Each row below holds a small network's activations on one input, seen along a few directions.
In each table, some parts of the input vary, and every possible input appears once, in random order.
Descriptions start from the smaller parts, as in this example, which fits no table here: values(3) and (point or ring(11) or (ring(5) and line(6))).
Shared parts are said once, and a part with two or three values counts as separate values.
In the rows, 128 means zero.

Other details of the inputs vary at random and push rows far along two fixed directions, the same in every table; ignore that.

A family of inputs:
row 1: [124 119 102 126  93 157 103  73 131 140 154 118 131 123  47 114]
row 2: [126 166 158 143 108 137 128 178  97 135 129 125 108 129 131 106]
row 3: [115 147 163 135 114 138 109 173 101 118 126 130 115 136 129  88]
row 4: [124 117  98 127  98 163 104  77 128 138 153 117 132 123  42 122]
row 5: [121 143 153 135 114 148 117 152 113 131 135 121 110 129 110 110]
row 6: [130 156 158 147 115 140 132 185  95 132 129 126 107 132 123 112]
row 7: [131  75  58 108 140 101 134  42 183 127 124 123 178 120 134 165]
row 8: [111  95 112 117 138 107 127 133 146 130 116 128 147 132 162 137]
row 9: [153 124  98 125 124 134 137  52 159 124 143 116 139 115  94 160]
row 10: [ 98 116  85 103 114 140  98  94 118 164 125 136 130 124  83 127]
row 11: [144 121 138 125 138 125 131 110 142 107 141 125 135 138 133 126]
row 12: [ 89 120 137 139 111 126 125 194 104 159 110 131 109 119 143 117]
row 13: [166 129 151 136 175 104 173 133 152  90 123 128 138 135 187 152]
row 14: [142 119 100 131 101 152 122  62 142 142 150 116 125 114  51 148]
row 15: [ 93 101 115 129 111 133 113 151 124 158 120 127 123 121 117 129]
row 16: [136 115 127 107 192  89 153 132 151 115 103 147 138 137 212 157]
row 17: [118 138 167 136 124 146 117 181 101 121 136 125 110 141 123  99]
row 18: [166 148 140 137 155  95 163 126 145  92 117 135 147 131 194 145]
row 19: [115 149 165 132 117 141 113 174 104 122 134 123 111 139 131  92]
row 20: [140 112 114 130 158  81 166 141 148 118 105 136 153 127 217 160]
row 21: [ 95 141 140 120 131 129 119 184  93 163 108 143  97 123 139 119]
row 22: [117 116 116 101 158 110 123 124 132 131 113 143 133 139 162 141]
row 23: [119 133 109 125  96 154 104  92 126 136 147 116 129 123  67 108]
row 24: [121 157 163 146 112 137 125 176 100 128 121 131 106 123 127 104]
row 25: [125 126 138 136 111 161 115 134 115 137 143 120 112 127  76 123]
row 26: [136 135 132 130 132 121 128 120 135 103 125 131 143 131 140 107]
row 27: [105 144 117 118 118 128 115 158  92 168 115 142 109 122 126 130]
row 28: [166 102 101 122 145 125 143  41 175 109 147 120 151 125 108 166]
row 29: [170 140 145 138 161  95 170 128 148  96 125 132 142 136 191 147]
row 30: [143 132 140 134 138 123 133 120 138 106 126 130 133 128 142 129]
Each input here is: line(5) and (values(2) or line(4)).
Q: Changing only the line(5) part turns row 13 into row 17. The same change can be made to row 9. Which row results?
A: row 19
Q: A walk changes only the line(4) part. It starts at row 6 and steps to row 29. List the rest of the walk in order.
A: row 2, row 18
Q: Change only the values(2) part in row 20. List by row number the other rows that result.
A: row 27

A family of inputs:
row 31: [155 134 129 132 137 102 150 106 140 103 124 133 143 126 153 144]
row 32: [139 165 171 141 150  99 160 188 112 111 121 136 120 143 190 109]
row 33: [100 131 124 135 132 123 135 179  95 149 105 145 117 124 157 120]
row 34: [110 137 115 137  62 160  97 109 109 158 137 124 109 112  34 112]
row 35: [129 139 178 127 169 119 153 203 114 108 121 132 122 152 184 115]
row 36: [160 117 109 126 149 121 146  75 165 111 124 126 134 119 123 175]
row 37: [151 149 152 131 165 115 160 156 125 116 120 129 115 139 166 143]
row 38: [142 117 119 130 142 116 136 106 160  92 124 120 158 136 158 132]
row 39: [131  99  96 127 107 122 124 100 153 145 136 118 140 125 116 163]
row 40: [163 129 102 126 141 107 153  69 151 109 140 134 144 124 137 157]
row 41: [109 121 106 126  78 161  93 114 100 152 154 122 116 124  41  99]
row 42: [131 127 114  96 162 110 124 101 132 119 119 145 133 140 166 139]
row 43: [134 125 136 125 140 107 151 161 130 135 127 122 134 146 182 146]
row 44: [146 140 114 130 127 135 133  92 134 143 139 129 130 127  98 141]
row 45: [114 124 146 136 112 120 125 185 105 143 125 124 121 135 157 131]
row 46: [130 117 128 129 144 121 141 105 158  97 128 114 147 130 161 125]
row 47: [122 148 182 142 145 131 138 196 111 127 115 127  89 121 157 113]
row 48: [151 121 117 126 137 109 154  65 166 110 131 125 141 115 137 149]
row 49: [128 153 175 141 137 129 136 198  94 121 112 132  99 131 153 123]
row 50: [ 91 124  99 104  93 154  71  96 121 163 128 135 115 122  56 120]
row 51: [ 91 147 152 142  80 164  85 195  75 144 132 117 109 129  85  73]
row 52: [162 128 102 126 135 114 146  63 173  99 124 123 158 120 143 163]
row 53: [103 114 109 135  73 158  89 109 116 148 142 119 122 125  39 100]
row 54: [ 82 127 148 140  76 153  99 194  93 178 138 114  91 119  97 102]
row 55: [135 107 137 130 154 119 140 105 158 108 130 127 142 130 154 127]
row 56: [154 119  92 114 145 121 139  70 165 106 143 113 165 134 130 143]
row 57: [108 124 114 125  87 172  92 117 105 167 151 120 119 130  34 101]
row 58: [ 85 125 109 103 100 154  76  97 120 165 134 129 106 114  65 112]
row 59: [156 129 136 136 146 113 145 109 154 111 116 137 139 126 154 144]
row 60: [163  99  98 116 157 118 141  60 164 108 143 133 159 133 135 152]
row 61: [126 132 160 135 140 106 148 206 106 129 121 133 118 145 209 129]
row 62: [138  96 114 120 160 126 142  73 174 107 140 119 141 122 127 160]
row 63: [131 157 170 139 141 132 140 198  91 126 120 136  91 134 155 121]
row 64: [104 129 152 136 151  98 149 203 120 136  94 140 119 114 200 108]
row 65: [136  95  70 120 144 100 144  75 171 132 107 136 160 109 138 169]
row 66: [137 107 108 116 134 145 127  93 136 126 146 127 131 130  94 150]
row 67: [141  96 107 123 145 110 146  57 175  99 138 119 155 128 136 140]
row 68: [114 159 106 133  77 168  99 114 104 163 149 113 114 117  42 115]
row 69: [117 137 117 137  75 167  92 108 100 165 139 126 110 112  35 121]
row 70: [ 98 142 142 133 142 116 143 203  96 151 100 140 120 131 171 109]
row 71: [151 128 113 125 137 119 149  67 168 106 128 117 146 114 145 152]
row 72: [ 98 148 166 114 141 117 107 192  92 128 103 147 111 144 175 100]
row 73: [118 119 120 131 151  98 148 158 124 129  96 142 141 121 183 140]
row 74: [144 106 129 121 159 119 143 112 147 100 130 128 145 135 145 155]
row 75: [159 112  89 115 148 119 138  64 163  98 144 121 164 129 139 149]
row 76: [136 117 104 118 120 129 127  91 138 127 146 119 143 136  94 120]
row 77: [103 157 163 105 150 120 115 194  93 138 111 142 108 152 171  94]
row 78: [145 157 175 143 156 111 151 189 107 114 118 147 114 137 195 115]
row 79: [144 140 107 130 111 133 124  87 135 120 133 120 142 116 107 146]
row 80: [ 89 135 164 148  87 165  86 198  85 154 128 131 100 133  81  71]
row 81: [115 137 170 141 123 119 123 201  95 113 121 131 120 142 154  82]
row 82: [110 113 112 131  84 168  84 108 107 157 145 123 123 122  37 108]
row 83: [148  93 103 120 157 122 140  69 177 101 135 125 153 129 123 170]
row 84: [108 134 127 138  80 171  96 109 112 170 140 121  99 104  41 111]
row 85: [151 158 141 134 148 111 149 147 126 102 127 133 134 129 183 132]
Q: What do these inputs look like to the network?
A: line(5) and (values(3) or (values(2) and line(4)))
Q: Changing only the line(5) part turns row 38 into row 46. The same change can be made to row 50. Which row results?
A: row 58
Q: Changing only the line(5) part turns row 80 into row 82. The same change can be made to row 34. Which row results?
A: row 31
Q: Change only the values(2) part in row 32. List by row number the other rows that result.
A: row 76
Q: Change only the line(4) part in row 51. List by row number the other rows that result.
A: row 74, row 81, row 82

A family of inputs:
row 86: [122  92  91  92 176  78 132  95 155 111 100 154 165 142 200 152]
row 87: [ 97 130 158 142  95 162  99 183  97 143 137 118 111 135  93  84]
row 88: [ 76 112 124 122 119 144 110 179 101 172 113 130 109 122 113 112]
row 89: [129  76 107 109 174  83 154 114 177 123 114 128 155 136 205 173]
row 90: [167  92 130 131 183  92 173  94 191  71 125 122 166 136 203 164]
row 91: [139 117 107 105 149 122 119  69 150  98 144 126 158 144 128 116]
row 92: [123 118 112 121 141  91 148 143 142 146 107 134 136 122 198 156]
row 93: [120 122 166 143 136 128 135 180 127 106 128 120 126 136 162 109]
row 94: [109 143 182 134 129 134 111 190 105 110 124 133 111 138 149  75]
row 95: [150 114 107 104 157 116 120  48 170  89 138 128 168 142 136 126]
row 96: [ 87 105 147 129 138 104 126 222 101 146  93 143 122 134 187 118]
row 97: [124  92  71 118  90 164 103  46 145 147 165 106 143 123  27 140]
row 98: [156 142 113 128 120 145 133  76 137 129 145 121 120 116  80 162]
row 99: [ 83 154 170 128  94 165  74 197  78 130 131 125 103 142  93  49]
row 100: [120 167 177 154 113 123 134 219  93 117 114 125 113 133 172  90]
row 101: [153 163 171 141 148 124 153 160 115 121 122 137 105 131 154 135]
row 102: [144 127  90 137  99 132 130  66 150 127 141 113 145 110  86 149]
row 103: [131 166 178 149 120 142 136 188  92 136 127 132  84 122 121 117]
row 104: [121 117 161 141 138 125 142 179 120 118 132 124 122 139 157 107]
row 105: [123 142 186 129 155 118 126 186 119  88 117 136 125 148 191  81]
row 106: [113 177 164 140  90 167 108 194  61 160 139 127  78 130  74  98]
row 107: [106 144 123 129 137 109 143 178 109 153  96 140 121 114 174 127]
row 108: [152 135  96 127 101 160 121  52 136 145 150 119 113 110  38 168]
row 109: [114  97 101 133  83 170  98  76 135 156 153 111 125 115  26 128]
row 110: [162 121 110 106 192  81 172  97 165 127 113 143 136 129 216 200]
row 111: [117 104 136 144 111 145 123 134 135 130 138 117 120 120  98 121]
row 112: [149 171 175 137 145 126 146 180 106 109 122 132 106 136 166 130]
row 113: [153 112 127 112 168 107 137  71 169  87 130 134 161 141 163 126]
row 114: [128 123  77 138  64 160 103  68 128 163 149 116 132 107  17 134]
row 115: [142  86  86 127 119 141 125  60 166 125 149 115 153 124  72 152]
row 116: [152 103 101 108 153 118 122  56 169  95 140 131 164 140 123 129]
row 117: [152 138 107 111 190  98 170 107 146 131 105 146 128 120 186 183]
row 118: [ 99 113 137  99 162  95 121 160 133 128 105 142 134 149 201 118]
row 119: [158 160 174 138 161 111 166 174 110 112 124 137 108 138 179 134]
row 120: [132 129  79 133  72 155 106  53 134 153 148 112 140 111  35 138]
row 121: [ 98 120 116  94 168 104 122 132 133 129 104 146 139 138 169 116]
row 122: [ 96 162 159 155  69 157 110 207  64 165 134 124  88 122  86  77]
row 123: [110 153 148 155  78 149 114 167  93 156 128 123 106 117  89  96]
row 124: [123 137 170 123 154 116 129 170 115  97 127 137 128 150 178  82]
row 125: [121 140 130 153  84 144 125 135 116 144 132 120 114 109  89 118]
row 126: [133 124  87 116 142 116 135 101 125 158 111 149 124 114 136 184]
row 127: [139 112 146 135 152 117 142 144 150  90 125 117 147 140 174 129]
row 128: [192 143 131 122 184  96 176  82 165  86 127 134 150 136 186 177]
row 129: [145 128  88 129 105 132 133  70 141 130 147 117 148 122  96 144]
row 130: [ 80 129  94 134  70 137  96 166  81 193 107 138 111 103  91 126]
row 131: [ 98 139 147 124 100 160  83 146 103 127 140 123 115 134  84  73]
row 132: [130 123  81 138  69 157 111  57 138 152 147 110 130 102  32 145]
row 133: [176 133 107 127 147 123 151  70 152 115 136 130 138 125 112 174]
Q: Changing only one part turns row 98 into row 93. The same change can be made to row 112. Which row results?
A: row 127
Q: Changing only one part turns row 100 into row 99. The same change can be made to row 120. Which row results?
A: row 95
Q: What do these inputs look like to the network?
A: line(4) and (values(3) or ring(9))
Q: Change only the line(4) part in row 114. List by row number the other rows that result.
A: row 115, row 116, row 133
